A small network was shown many inputs. Here are its activations along a few directions, one row for each input.
Each table varies a few parts of the input and shows all the possible inputs, shuffled.
Descriptions start from the smaller parts, as in this example, which fits no table here: one of 5 places around a ring, together with either a single point or one of 11 places around a ring or (one of 3 separate values, together with one of 4 places along a line).
Shared parts are said once, and a part with two or three values counts as separate values.

Other details of the inputs shift rows strongly along three fixed directions, in all tables alike. That doesn't count.

A family of inputs:
R1: [ 50 -76   1  57  27  88 -25 -10  -6  15 -91  12  37]
R2: [-29   3  -6  47  80  46  30  23 -33  11 -22  51  59]
R3: [-13  65  26   8  46  11  38  14  10 -16  23  18 -17]
R4: [ 49  14  -9   1 -23 -22 -29 -11  45   3  -1 -31 -43]
R5: [-28 -71 -26 -12 -39 -34 -37 -16 -45  38  -2   7  21]
R6: [ -6  -7  -8 -21 -70 -47 -17 -12  24  -9  17 -46 -17]
R7: [  8 -65 -13   3 -40  -3 -52 -27 -12   5 -15 -21  32]
R8: [-32  47  -2   1  40  -6  35  31 -12 -16  14  18  -2]
R9: [-10  21 -10  -8 -43 -21  -6   8  19 -15   8 -39 -47]
R10: [ 85  22  55  35  10  51   0  -5  73 -45 -37 -41 -15]
R11: [14 41 40 17 40 22 33 10 16 -9 -1 12 -5]
R12: [-80  44 -28 -43 -30 -44  23  23 -12  -9  48  -6 -16]
R13: [ 13   5   7  -4 -59 -17 -29 -12  46 -20  -2 -57 -51]
R14: [-29  37  10 -16  19 -18  40  10 -14  -6  40  25  12]
R15: [-34  50  12  11  34  -3  25  13   3  -4  29  20  -8]
R16: [-74  21 -47 -52  21 -43  22  15 -64  37  61  58   3]
R17: [ 48 -66 -19   3  -5   4 -44 -21 -14  33 -32  18   2]
R18: [-31  26   4  26  71  28  34  24 -32  14   1  49  21]
R19: [-47  13  -4 -32  16 -16  13  -5 -42   4  44  36  25]
R20: [-13   4   1  28  83  48  40  21 -41   4 -20  61  45]
R21: [-26   3 -11 -22 -59 -40 -23 -11  15  -8  21 -38 -43]
R22: [ 34  -5   6  -1 -66 -34 -19  -8  51 -29   0 -63 -27]
R23: [ 18  20  32  37  51  44  30   6  21  -8 -13  17  32]
R24: [-76  23 -23 -32  11 -22  26  14 -54  19  42  39  -1]
R25: [-22 -86 -23  -2 -29  -3 -31 -23 -45  39 -12  15  63]
R26: [ 36  60  49  32  45  39  46  14  51 -30  -5  -5  -1]
R27: [ 10 -45 -42 -14  -5 -27 -41 -26 -34  40  14  28  37]
R28: [ 29  -2  11  -5 -67  -3 -31 -16  53 -20 -15 -62 -51]
R29: [ 60 -34  37  51  21  65  -8  -7  31   1 -63  -9  20]
R30: [ 29   1  16  -7 -47 -28 -15  -6  35 -17  -9 -49 -46]
R31: [ 30  25   4 -20 -51   0   3  12  51 -44 -14 -63 -57]
R32: [ 19  27   5   4 -50  -7  -8  10  52 -31  -8 -62 -60]
R33: [-13 -46 -10  -8 -28  -3 -33 -23 -11   9   0 -10  32]
R34: [ 24  -1  14  -4 -61 -30 -20  -6  45 -14  -4 -60 -43]
R35: [-17  24  14   0  43  11  37   8 -16   2  25  35  30]
R36: [ 34 -69  -2  63  34  79 -25  -5 -15  19 -80  19  45]
R37: [ 35 -44  13   8 -22  -1 -19 -12   6   7 -29 -16  -9]
R38: [-10  71  26 -25   0 -31  22   6  29 -41  52 -19 -35]
R39: [-33 -57 -37 -44 -55 -23 -24 -13 -52  22   0   5  -8]
R40: [ 15 -73  -2  -8 -38  12 -33 -23 -16  28 -31  -9  18]
R41: [-31 -85 -26 -17 -30  14 -41 -30 -49  38 -20  14  32]
R42: [ 23  -6  10 -20 -51  -6 -27 -17  34 -22   4 -50 -17]
R43: [-31  72   2 -24 -12 -10  36  28  33 -38  28 -28 -39]
R44: [ 33  65  49  31  49  15  46  17  39 -34   3   3  -7]
R45: [-23   7  17  32  85  63  28   2 -34  23  -9  65  52]
R46: [13 52  3 13 83 23 41 32  1 -6  2 46  7]
R47: [ 19 -38  19  43  23  42 -13  -7   3  21 -42   8  37]
R48: [ 15 -68 -13   4 -33 -13 -51 -26 -19   1 -14 -13  24]
R49: [ 56  -8  18  53  12  39 -10   5  34 -25 -55 -23 -22]
R50: [-31  43  10 -23  -7 -32  10   1   7 -11  37  -6 -35]
R51: [ 43 -49 -19 -23 -26 -21 -46 -22  -8  13  -1  -5   2]
R52: [  4  50 -12 -22  -5 -50  16   4  23   5  46  -6 -18]
R53: [-26 -69 -22 -39 -49 -22 -27 -23 -48  38   1   8  16]
R54: [ 14  43  35  18  40  38  25   3  20 -12  -7  13 -12]
R55: [ 67 -81  19  61  51  60 -36 -20 -19   7 -68  23  62]
R56: [ 15  22  28  48  62  38  13   4  18 -14  -6  16  33]
R57: [-15 -37 -70 -35 -11 -38 -24  -3 -50  40   4  23  17]
R58: [-28  44  -9 -39 -18 -19  28  18   1 -25  21 -11 -29]
R59: [ 18  65  44  46  42  26  38  20  53 -19  -6  -9  -8]
R60: [-12  52   2 -21  35 -28  30  16   0  15  41  32  -9]
R61: [-104   16  -28  -51    7  -35   22   -2  -72   28   67   58   16]
R62: [-36 -77 -44 -31 -42   8 -28 -17 -59  38 -16  12  20]
R63: [-67   8 -30  -6  30 -14  21  23 -54  11  19  41  30]
R64: [ 71  17  -3  34  23  18 -11   5  47  -3 -35 -15 -29]
R65: [-17  19   9  21  46   0  27  10  -9  -1  18  30  32]
R66: [ 13  40  34  24  40   6  32  14  17 -20  10   7   4]
R67: [-80  43 -37 -39 -19 -52  23  29 -22 -12  56  -4 -17]
R68: [ 30  -1   3 -21 -61   0 -14  -4  29 -22 -15 -50 -60]
R69: [ 42  -5  19 -27 -61 -11 -24 -19  38 -30  -1 -52 -35]
R70: [-29  44 -15 -48 -14 -63  25   8  -5   4  70  11 -15]
R71: [ 62 -16  -4  30  32  14 -13  -8  15  29 -32  12  10]
R72: [-28 -84 -50 -28 -26 -10 -26  -5 -72  24 -27  18  28]
Description of these inputs: one of 6 places along a line, together with either one of 2 separate values or one of 10 places around a ring.
The inputs of R12 and R36 match in every part but the place on the line of 6. If R58 is changed in the same way as R12 into R36, which row does it become?
Answer: R68
The inputs of R14 and R20 match in every part but the place on the line of 6. If R66 is changed in the same way as R14 into R20, which row does it become?
Answer: R8
Which other rows does R46 become when the choice among 2 separate values takes its other values? List them by row number.
Answer: R57
Which other rows does R4 become when the choice among 2 separate values takes its other values? List them by row number.
Answer: R17
Which other rows does R37 become when the place on the ring of 10 takes its other values? List them by row number.
Answer: R5, R11, R29, R30, R34, R40, R47, R53, R59
A walk changes only the place on the line of 6. It starts at R10 and steps to R26. List the rest of the walk in order.
Answer: R40, R45, R62, R31
List by row number the other rows that have the place on the line of 6 in common with R51.
Answer: R7, R10, R19, R27, R33, R38, R42, R48, R55, R56, R69
